Here are a small network's activations along a few directions, averaged over the inputs that share one value of a field.
Values that are neighbours, or in one group, have similar rows; names and order tell nothing.
(in the rows, 500 means zero)
Random noise pushes rows far along 19 fixed directions. That doesn't count. These rows show it; they differ only by the noise:
[456 521 681 467 261 572 464 541 304 580 454 548 482 574 579 604 532 423
 379 592 510 496 582 839 375 712 551 497 457 394 421 523 460 481 761]
[359 471 485 357 545 356 155 292 508 548 437 540 295 577 398 304 560 578
 532 581 493 539 432 448 415 371 550 530 451 461 519 554 390 422 531]
[521 591 621 626 485 357 522 484 378 402 445 440 538 468 660 497 414 362
 732 617 378 449 629 601 672 547 580 551 417 305 411 482 463 523 398]
[505 321 644 462 408 434 281 534 396 547 592 373 581 673 825 791 737 432
 334 567 429 624 766 361 414 599 398 508 630 503 633 509 425 463 520]
[382 450 445 664 454 622 558 519 439 516 536 412 548 446 608 497 430 374
 404 570 641 367 509 565 317 572 488 416 380 614 505 465 717 527 535]
[659 595 435 506 649 319 415 539 603 629 702 544 638 425 276 423 569 631
 542 444 667 466 546 362 493 437 283 609 697 317 705 282 434 495 465]
[372 414 596 436 497 438 347 376 668 598 588 521 374 457 383 508 510 406
 583 486 279 565 438 550 688 450 520 636 445 447 645 489 436 542 425]
[541 480 359 474 484 544 600 634 496 541 488 608 590 483 635 643 471 491
 557 435 698 419 491 538 529 605 704 403 594 373 247 642 558 462 463]
[604 524 530 724 499 384 479 302 194 442 393 293 480 366 744 543 455 359
 796 387 536 449 535 642 467 620 819 536 307 539 497 416 509 356 518]
[292 461 509 521 406 683 450 439 569 521 651 491 373 545 512 376 539 419
 491 302 570 693 500 590 450 732 608 510 426 631 557 445 565 462 656]
[621 662 521 519 662 496 615 595 417 498 468 651 583 560 344 344 471 745
 497 362 728 535 630 561 602 424 458 388 545 444 476 292 427 560 532]
[413 479 460 408 541 419 401 397 506 517 359 279 451 522 402 593 487 560
 530 415 417 631 455 473 546 504 502 614 342 414 614 513 353 410 585]
[353 306 515 587 402 507 469 466 485 499 501 391 447 489 460 669 433 632
 529 530 463 646 656 354 549 347 594 658 346 327 533 626 318 375 496]
[286 514 538 427 409 493 385 465 554 516 676 840 261 530 481 297 374 507
 440 538 688 435 579 590 474 431 578 576 680 474 342 510 443 687 574]
[515 391 382 517 433 709 488 476 441 546 392 554 413 552 371 289 511 502
 686 528 437 559 555 479 528 333 488 574 367 586 596 549 515 464 586]
[495 420 476 567 438 571 568 503 398 580 694 667 271 407 499 350 462 516
 502 433 670 495 600 447 270 541 312 714 543 666 709 389 394 506 704]
[590 323 626 551 554 498 472 470 447 540 560 520 507 540 590 613 691 540
 433 401 575 631 597 540 388 496 620 313 517 607 552 359 487 368 428]
[545 361 556 436 569 507 647 527 516 455 277 611 379 551 467 432 521 596
 554 595 423 510 404 589 460 406 499 450 374 416 433 582 392 368 404]
[476 500 646 482 527 389 481 410 325 496 472 696 309 427 706 592 505 483
 478 513 523 458 446 613 490 539 731 332 449 639 311 544 424 465 482]
[782 425 350 496 591 440 505 556 383 614 360 471 637 557 624 471 563 543
 714 429 634 311 559 459 474 498 371 756 624 307 705 472 452 461 490]
[578 612 529 727 504 379 425 471 547 329 737 262 607 401 496 347 433 500
 568 401 539 521 578 391 367 625 565 406 547 544 455 449 608 432 389]


BEBE, 10 values:
dus: [502 340 384 445 534 573 735 642 443 562 344 588 499 586 686 614 613 366
 531 648 667 464 572 533 365 517 291 618 508 340 598 380 445 448 543]
pudor: [652 610 499 488 494 410 441 487 423 525 447 586 653 541 430 541 485 627
 550 509 603 437 560 571 611 366 706 483 669 326 333 494 510 538 479]
lof: [504 617 582 417 580 477 472 520 536 445 472 432 632 578 412 621 541 475
 310 446 480 622 543 659 564 504 612  81 563 622 312 363 636 613 433]
refe: [487 426 625 517 546 508 629 573 536 409 445 439 440 631 529 385 449 583
 546 355 507 628 629 627 473 645 479 517 464 376 501 466 392 453 437]
piv: [379 221 340 566 527 716 684 565 664 527 548 508 453 506 578 518 399 533
 322 415 701 337 425 380 271 425 450 555 514 629 577 595 631 543 366]
sodu: [585 617 499 489 552 458 575 483 333 437 402 424 390 503 491 358 394 556
 552 426 475 486 536 483 401 575 369 586 430 569 571 470 371 508 589]
paz: [466 480 619 626 482 449 675 579 548 330 690 452 423 413 607 528 317 475
 389 565 392 462 621 365 410 526 371 493 542 574 439 576 484 594 321]
selop: [567 414 623 712 612 594 449 526 465 482 539 535 728 617 645 439 755 635
 424 610 495 532 565 301 546 380 532 208 428 599 538 495 685 373 232]
zonom: [436 694 415 446 580 481 503 440 464 420 354 182 635 599 530 521 456 513
 374 367 573 527 443 535 452 675 450 517 471 482 541 398 576 554 624]
zaf: [345 409 507 554 501 568 563 569 520 497 501 586 360 502 433 406 216 603
 420 575 482 357 594 480 500 341 535 390 368 497 337 728 516 614 301]
BEBE is arranged as 4 separate groups.
List the group mates of zonom, in the order listed.
> paz
List the group mates of refe, in the order listed.
> dus, selop
List the group mates of sodu, in the order listed.
> piv, zaf

NANU, 11 values:
lokil: [344 604 628 418 536 299  82 304 488 536 691 624 351 560 693 372 580 553
 496 535 313 503 494 204 719 512 476 648 609 567 587 661 393 601 425]
vurat: [331 469 455 570 357 582 360 426 407 653 558 458 552 462 434 615 654 394
 498 685 568 641 522 546 379 578 640 394 287 377 496 466 610 275 662]
buti: [507 532 468 734 371 698 498 598 470 347 600 208 611 548 404 284 250 649
 508 439 323 523 765 231 556 427 396 547 397 622 532 741 586 595 435]
vap: [453 407 409 480 653 348 396 453 438 546 313 322 530 541 413 543 416 591
 344 626 697 319 516 513 223 287 405 416 391 395 544 440 478 476 436]
megup: [760 340 445 547 601 699 837 715 550 579 446 521 642 505 235 590 744 735
 513 345 622 781 506 437 412 472 321 427 420 471 718 304 381 193 553]
zulin: [583 628 561 545 286 468 742 595 481 347 589 599 437 271 489 608 305 543
 349 668 378 342 372 415 447 483 275 768 628 598 455 649 399 613 697]
merer: [574 692 524 338 488 290 315 462 582 439 413 362 578 570 584 417 658 314
 584 689 281 425 312 499 450 703 347 575 601 300 502 544 501 441 472]
sot: [598 639 521 521 522 323 619 735 440 452 654 469 631 387 518 719 568 409
 455 757 431 610 709 308 465 577 165 326 567 437 433 408 416 459 500]
rozol: [601 603 543 674 374 586 415 434 421 429 619 645 502 380 545 286 508 548
 526 565 493 335 342 431 401 464 751 324 488 740 291 704 675 411 450]
nofar: [335 351 496 269 483 583 248 563 554 847 319 561 665 704 672 741 710 645
 220 558 553 318 242 580 529 702 485 495 468 260 528 852 598 425 559]
pef: [592 593 506 358 514 526 479 454 404 657 353 606 473 517  66 448 580 802
 340 542 564 572 404 582 396 313 352 542 429 450 646 380 341 406 781]
NANU is arranged as a ring.
A walk along NANU starts at megup and steps to its neighbour sot. Put vap, zulin, rozol, pef in the order it reaches them.
> zulin, pef, rozol, vap
Which values are neighbours of buti? Give them in the order they are listed.
> lokil, merer
